A small network was shown many inputs. Here are its activations along a few directions, one row for each input.
Each table varies a few parts of the input and shows all the possible inputs, shuffled.
A made-up example of a description, with smaller parts first: one of 4 places along a line, together with either a single point or one of 11 places around a ring or (one of 2 separate values, together with one of 8 places around a ring).
Shared parts are said once, and a part with two or three values counts as separate values.
In the rows, 100 means zero.

Other details of the inputs shift rows strongly along two fixed directions, in all tables alike. That doesn't count.

Rows:
row 1: [97, 92, 100, 99, 110, 141, 93, 111, 100, 81, 91, 95, 104]
row 2: [100, 67, 77, 102, 97, 75, 91, 117, 122, 116, 109, 79, 102]
row 3: [58, 104, 92, 108, 89, 23, 100, 110, 115, 127, 127, 96, 92]
row 4: [59, 123, 128, 119, 105, 73, 123, 109, 88, 104, 120, 101, 104]
row 5: [83, 132, 149, 117, 135, 153, 106, 78, 75, 83, 108, 102, 101]
row 6: [113, 74, 68, 83, 91, 65, 93, 105, 104, 119, 96, 105, 100]
row 7: [109, 75, 64, 95, 97, 97, 90, 93, 128, 101, 113, 112, 95]
row 8: [116, 102, 98, 95, 95, 135, 109, 112, 75, 90, 86, 106, 99]
row 9: [74, 116, 132, 89, 109, 87, 110, 86, 86, 117, 107, 99, 107]
row 10: [107, 97, 95, 103, 115, 138, 100, 91, 101, 78, 94, 108, 96]
row 11: [89, 118, 109, 88, 99, 78, 99, 96, 96, 106, 105, 80, 89]
row 12: [85, 94, 124, 118, 105, 88, 102, 90, 117, 115, 102, 91, 87]
row 13: [123, 111, 94, 99, 95, 130, 108, 103, 101, 85, 88, 116, 120]
row 14: [89, 114, 124, 88, 102, 66, 88, 85, 86, 104, 113, 94, 93]
row 15: [68, 143, 145, 136, 119, 134, 125, 119, 55, 84, 96, 104, 99]
row 16: [109, 72, 65, 96, 95, 92, 101, 87, 129, 102, 125, 111, 108]
row 17: [144, 84, 52, 92, 82, 126, 95, 120, 117, 83, 74, 125, 109]
row 18: [96, 67, 81, 102, 89, 89, 107, 114, 125, 112, 111, 85, 112]
row 19: [141, 47, 56, 118, 80, 125, 121, 116, 129, 93, 81, 119, 108]
row 20: [92, 74, 80, 92, 91, 90, 95, 103, 126, 106, 124, 96, 117]
row 21: [82, 116, 120, 88, 97, 73, 88, 83, 88, 99, 105, 87, 89]
row 22: [134, 108, 88, 100, 102, 123, 95, 109, 95, 84, 83, 112, 109]
row 23: [89, 112, 150, 129, 123, 141, 111, 93, 89, 90, 79, 89, 87]
row 24: [70, 96, 120, 105, 111, 92, 96, 105, 106, 111, 105, 67, 95]
row 25: [114, 93, 56, 97, 78, 72, 86, 95, 119, 113, 109, 98, 112]
row 26: [151, 72, 37, 89, 76, 124, 114, 127, 121, 95, 82, 122, 120]
row 27: [120, 111, 97, 100, 96, 133, 111, 112, 82, 88, 90, 101, 102]
row 28: [81, 90, 102, 111, 109, 34, 84, 66, 127, 132, 138, 86, 86]
row 29: [119, 97, 99, 87, 91, 129, 116, 114, 86, 89, 89, 116, 106]
row 30: [84, 130, 134, 94, 99, 84, 103, 81, 93, 98, 118, 94, 106]
row 31: [66, 108, 106, 87, 84, 24, 80, 69, 103, 131, 140, 77, 94]
row 32: [147, 77, 50, 84, 78, 125, 105, 131, 113, 84, 75, 121, 97]
row 33: [114, 95, 93, 89, 101, 131, 103, 115, 89, 93, 68, 122, 98]
row 34: [87, 128, 142, 101, 118, 130, 97, 88, 64, 80, 73, 102, 99]
row 35: [89, 155, 153, 115, 126, 145, 109, 95, 66, 97, 94, 89, 106]
row 36: [147, 63, 46, 83, 67, 118, 106, 119, 108, 79, 82, 132, 113]
row 37: [124, 108, 89, 96, 101, 134, 104, 118, 103, 92, 77, 113, 103]
row 38: [118, 113, 90, 97, 103, 128, 103, 112, 98, 92, 78, 97, 100]
row 39: [97, 67, 75, 100, 90, 91, 95, 120, 127, 110, 101, 88, 99]
row 40: [74, 128, 156, 114, 129, 157, 100, 96, 72, 85, 105, 89, 109]
row 41: [61, 105, 103, 91, 91, 25, 81, 66, 102, 136, 130, 81, 101]
row 42: [81, 109, 101, 85, 90, 15, 80, 77, 114, 126, 139, 79, 93]
row 43: [80, 137, 155, 107, 126, 142, 109, 92, 52, 98, 84, 98, 102]
row 44: [106, 81, 96, 115, 103, 142, 109, 123, 97, 94, 89, 88, 107]
row 45: [90, 115, 141, 106, 131, 145, 94, 105, 82, 81, 100, 95, 107]
row 46: [95, 106, 114, 85, 102, 72, 95, 99, 87, 112, 110, 92, 90]
row 47: [107, 139, 139, 105, 127, 133, 105, 104, 76, 94, 88, 97, 103]
row 48: [119, 93, 94, 93, 94, 130, 109, 103, 86, 83, 77, 128, 116]
row 49: [86, 98, 132, 123, 116, 77, 100, 86, 110, 119, 110, 84, 90]
row 50: [80, 110, 85, 89, 88, 28, 78, 77, 125, 127, 124, 76, 98]
row 51: [64, 115, 102, 117, 101, 67, 111, 117, 91, 103, 104, 95, 93]
row 52: [91, 120, 111, 91, 95, 75, 90, 87, 97, 96, 105, 85, 93]
row 53: [107, 72, 56, 81, 83, 71, 94, 105, 109, 114, 85, 100, 97]
row 54: [114, 78, 66, 77, 77, 81, 94, 114, 114, 108, 96, 109, 91]
row 55: [108, 102, 90, 121, 103, 114, 118, 139, 80, 80, 85, 119, 100]
row 56: [134, 67, 63, 112, 96, 131, 104, 105, 123, 85, 82, 127, 92]
row 57: [122, 85, 66, 83, 84, 64, 95, 111, 112, 111, 110, 96, 95]
row 58: [88, 120, 119, 89, 95, 78, 91, 89, 102, 100, 108, 97, 94]
row 59: [75, 95, 96, 96, 111, 40, 79, 68, 124, 126, 148, 84, 93]
row 60: [91, 108, 116, 86, 92, 83, 88, 92, 96, 99, 102, 104, 93]
row 61: [113, 74, 56, 77, 75, 72, 94, 109, 111, 107, 95, 95, 89]
row 62: [83, 108, 132, 119, 119, 94, 108, 69, 109, 107, 119, 101, 97]
row 63: [106, 87, 96, 99, 105, 146, 93, 117, 105, 81, 91, 110, 106]
row 64: [101, 121, 137, 100, 120, 125, 98, 93, 65, 84, 79, 111, 102]
row 65: [109, 78, 67, 85, 82, 78, 87, 100, 113, 104, 86, 118, 102]
row 66: [92, 119, 141, 125, 131, 143, 105, 80, 89, 82, 87, 102, 87]
row 67: [83, 106, 124, 123, 116, 93, 101, 68, 103, 113, 119, 94, 90]
row 68: [82, 100, 132, 128, 108, 94, 107, 82, 104, 120, 111, 82, 91]
row 69: [153, 67, 40, 83, 69, 120, 117, 129, 114, 86, 86, 122, 112]
row 70: [123, 108, 91, 102, 90, 128, 102, 104, 85, 79, 90, 107, 106]
Description of these inputs: one of 5 separate values, together with either a single point or one of 5 places around a ring or (one of 2 separate values, together with one of 4 places along a line).
The inputs of row 63 and row 45 match in every part but the choice among 5 separate values. If row 12 is changed in the same way as row 63 into row 45, which row does it become?
Answer: row 49
The inputs of row 10 and row 7 match in every part but the choice among 5 separate values. If row 24 is changed in the same way as row 10 into row 7, which row does it become?
Answer: row 39
Change only the choice among 2 separate values in row 25. List by row number the other rows that result.
Answer: row 35
Change only the choice among 5 separate values in row 34. List by row number the other rows that result.
Answer: row 41, row 48, row 64, row 65
Start at row 17 and move only the place on the line of 4, one step at a time. The first step leads to row 58. Which rows follow, in order?
Answer: row 60, row 65
Change only the choice among 2 separate values in row 43. List by row number the other rows that result.
Answer: row 41
Change only the place on the ring of 5 in row 68. List by row number the other rows that result.
Answer: row 5, row 40, row 44, row 67

Rows:
row 71: [136, 89, 53, 70, 75, 90, 96, 126, 98, 92, 89, 114, 105]
row 72: [117, 72, 56, 100, 82, 86, 105, 104, 127, 101, 107, 116, 108]
row 73: [58, 103, 121, 101, 108, 65, 96, 89, 108, 128, 132, 69, 98]
row 74: [111, 76, 55, 110, 83, 85, 104, 120, 121, 104, 107, 104, 104]
row 75: [129, 106, 78, 78, 80, 113, 105, 123, 83, 82, 81, 113, 106]
row 76: [130, 99, 98, 101, 104, 154, 106, 100, 102, 78, 82, 120, 108]
row 77: [126, 72, 65, 95, 87, 97, 95, 93, 124, 101, 94, 117, 98]
row 78: [109, 76, 91, 100, 98, 105, 93, 100, 115, 103, 91, 96, 95]
row 79: [99, 155, 159, 100, 123, 152, 113, 106, 43, 77, 60, 111, 102]
row 80: [108, 86, 80, 118, 96, 106, 108, 118, 104, 93, 90, 110, 97]
row 81: [63, 101, 119, 99, 105, 70, 96, 95, 115, 123, 125, 74, 98]
row 82: [99, 103, 114, 115, 107, 141, 117, 119, 90, 83, 90, 112, 109]
row 83: [124, 84, 68, 114, 94, 105, 107, 107, 110, 90, 89, 118, 98]
row 84: [105, 95, 85, 101, 95, 67, 88, 79, 121, 115, 113, 98, 91]
row 85: [122, 74, 51, 71, 84, 113, 80, 108, 106, 80, 95, 116, 110]
row 86: [62, 113, 148, 104, 119, 71, 88, 69, 98, 125, 121, 69, 90]
row 87: [117, 69, 57, 76, 86, 100, 78, 101, 106, 85, 90, 116, 100]
row 88: [91, 116, 151, 118, 129, 171, 116, 114, 74, 75, 69, 103, 95]
row 89: [58, 107, 121, 109, 104, 58, 102, 89, 103, 125, 137, 82, 103]
row 90: [125, 70, 54, 97, 87, 93, 89, 109, 129, 106, 102, 90, 101]
row 91: [111, 101, 84, 99, 96, 87, 91, 85, 120, 107, 115, 98, 99]
row 92: [78, 131, 131, 116, 114, 85, 104, 82, 97, 105, 122, 92, 100]
row 93: [85, 127, 125, 80, 100, 58, 92, 94, 81, 111, 108, 92, 91]
row 94: [91, 103, 115, 100, 106, 81, 93, 70, 104, 114, 115, 97, 95]
row 95: [101, 105, 127, 123, 117, 156, 119, 114, 72, 77, 78, 115, 102]
row 96: [68, 138, 136, 85, 96, 52, 95, 85, 77, 117, 108, 85, 92]
row 97: [109, 103, 113, 120, 118, 159, 111, 121, 84, 77, 70, 104, 94]
row 98: [95, 84, 84, 105, 94, 65, 101, 86, 113, 113, 115, 105, 99]
row 99: [73, 130, 146, 98, 117, 85, 93, 61, 96, 116, 129, 85, 100]
row 100: [108, 67, 67, 108, 86, 94, 107, 118, 117, 100, 93, 114, 101]
row 101: [108, 84, 75, 107, 97, 111, 102, 121, 114, 99, 98, 92, 100]
row 102: [95, 105, 132, 116, 123, 157, 113, 112, 76, 82, 78, 101, 97]
row 103: [69, 122, 145, 111, 121, 79, 88, 77, 99, 117, 114, 69, 86]
row 104: [93, 90, 84, 102, 93, 69, 102, 87, 115, 113, 125, 101, 108]
row 105: [89, 116, 89, 75, 76, 47, 92, 97, 97, 118, 113, 89, 104]
row 106: [115, 83, 82, 109, 96, 108, 110, 103, 109, 89, 89, 122, 101]
row 107: [120, 119, 93, 85, 92, 124, 106, 120, 75, 87, 72, 113, 112]
row 108: [96, 126, 158, 110, 130, 168, 106, 96, 72, 82, 89, 89, 106]
row 109: [121, 100, 77, 80, 79, 88, 101, 114, 88, 93, 84, 111, 96]
row 110: [86, 97, 114, 95, 104, 83, 89, 87, 117, 116, 116, 77, 100]
What do these inputs look like to the network?
Answer: one of 2 separate values, together with either a single point or one of 4 places along a line or (one of 3 separate values, together with one of 5 places around a ring)
The inputs of row 105 and row 96 match in every part but the choice among 2 separate values. If row 81 is changed in the same way as row 105 into row 96, which row does it become?
Answer: row 88
The inputs of row 91 and row 84 match in every part but the choice among 2 separate values. If row 108 is changed in the same way as row 91 into row 84, which row does it become?
Answer: row 86
Change only the choice among 2 separate values in row 85. List by row number the other rows that result.
Answer: row 87
